These are the activations of a small neural network, seen along a few directions. Each row is one input.
In each table, some parts of the input vary, and every possible input appears once, in random order.
Descriptions start from the smaller parts, as in this example, which fits no table here: one of 8 places around a ring, together with either a single point or one of 9 places around a ring or (one of 3 separate values, together with one of 6 places along a line).
Shared parts are said once, and a part with two or three values counts as separate values.

Table:
row 1: [  7  23 -26  19  -5  24  20 -39  24  33 -68  33]
row 2: [ 15 -27  39 -45 -36 -54  32   8   2 -61  -9 -33]
row 3: [ 51 -41  24 -14 -19 -23   8   2  15 -86  -6 -29]
row 4: [ -5  27  -5   4   4  25 -13   4  26  33 -63  23]
row 5: [-72   2  32  66  86   1 -39   0 -37  39 117 -13]
row 6: [ 27 -15  39 -30 -53 -22  37  21  -8 -67  -5 -38]
row 7: [ 57 -35  31 -13 -46 -33  13  10  -9 -64  -4 -25]
row 8: [-12   0 -22 -12  17  26   0  52  -7  33  73  35]
row 9: [-55  34 -41  60  38  -3 -49 -97 -31  30 -67 -51]
row 10: [ -1  19 -14 -20   6  26  -4 -13  20  36 -22  30]
row 11: [ -4  -5 -26 -15   8  19   0  33  -1  47  43  28]
row 12: [ -8  18 -32  -2  -1  14  -6  19   6  27  11  41]
- What is each input in this table made of? => either one of 2 separate values or one of 4 places along a line or one of 6 places along a line
- Which other rows belong to the same alternative as row 5? List them by row number. => row 9
- A walk changes only the place on the line of 6. It starts at row 8 and steps to row 11. List the rest of the walk in order. => row 12, row 10, row 4, row 1

Table:
row 13: [ 57 -24  23  23 -59 -54  23 -21  26 -45 -60 -16]
row 14: [ -2 -41 -44  -9  -4  -5   7  93  -7   2  86  24]
row 15: [-64  49 -15  16  -4  37 -25 -17  32  78 -19  50]
row 16: [ 35 -33  21 -28 -12 -31   4 -57 -21 -79 -71 -58]
row 17: [-19 -22  31   7  50  -4 -22 -11 -57 -58  67 -59]
row 18: [ 35 -29  19 -10 -89 -13  14  34  15 -32 -67  23]
row 19: [ 77 -27 -26 -74 -50  -4  20  25  20 -22 -40  35]
row 20: [-48  69 -18  14  72   5 -49 -73 -42  20 -32 -30]
row 21: [-25  65  -3  42  38  30  11 -59  26  67 -12 -11]
row 22: [  0 -43  40  51  19 -23  23  31   0   4  72 -48]
row 23: [-26  55 -76 -30  32  40 -12  -6  19  75   2  66]
row 24: [-18 -18  47  -1   7  24   7  62 -13 -10  73  24]
- What is each input in this table made of? => one of 3 separate values, together with one of 4 places along a line
- Changing only the choice among 3 separate values turns row 19 into row 23. The same change can be made to row 13. Which row results? => row 21
- Change only the choice among 3 separate values in row 15. List by row number the other rows that result. => row 18, row 24

Table:
row 25: [ -2 -24  14 -16   3 -10   6  19  -6 -28  46 -10]
row 26: [ 28   1  -3 -11 -25   4   5  -5  11  -6 -55  -1]
row 27: [ 26   5 -10 -28 -28   4   8  -1  19  11 -57  20]
row 28: [ 24  -6  23  21  -8 -19   0 -47 -24 -49 -41 -45]
row 29: [ 29   8 -15 -27 -23   6  14  14  20  22 -65  42]
row 30: [  8 -11  -3 -26  -6   3  19  58  25  16  34  49]
row 31: [-13 -25  30   8  -1 -19  10   7 -12 -38  49 -21]
row 32: [-75  54 -39  50  75  45 -57  -4 -12  86  76  13]
row 33: [  0 -27   1 -22  -5  -3  11  31   6 -10  42   9]
row 34: [ -5 -36  26  18   8 -25   6  -4 -30 -51  54 -36]
row 35: [ 19  -7   6   5 -17 -13   0 -39  -7 -40 -46 -38]
row 36: [-65  85 -42  58  50  38 -45 -46  -5 101 -24   5]
row 37: [  4 -19   5 -28  -9   1  15  44  15  11  39  28]
row 38: [ 24   2   6  -3 -14 -11   8 -25   3 -25 -51 -16]
- What is each input in this table made of? => one of 2 separate values, together with either a single point or one of 6 places along a line
- Changing only the choice among 2 separate values turns row 28 into row 34. The same change can be made to row 36. Which row results? => row 32
- Change only the place on the line of 6 in row 31. List by row number the other rows that result. => row 25, row 30, row 33, row 34, row 37
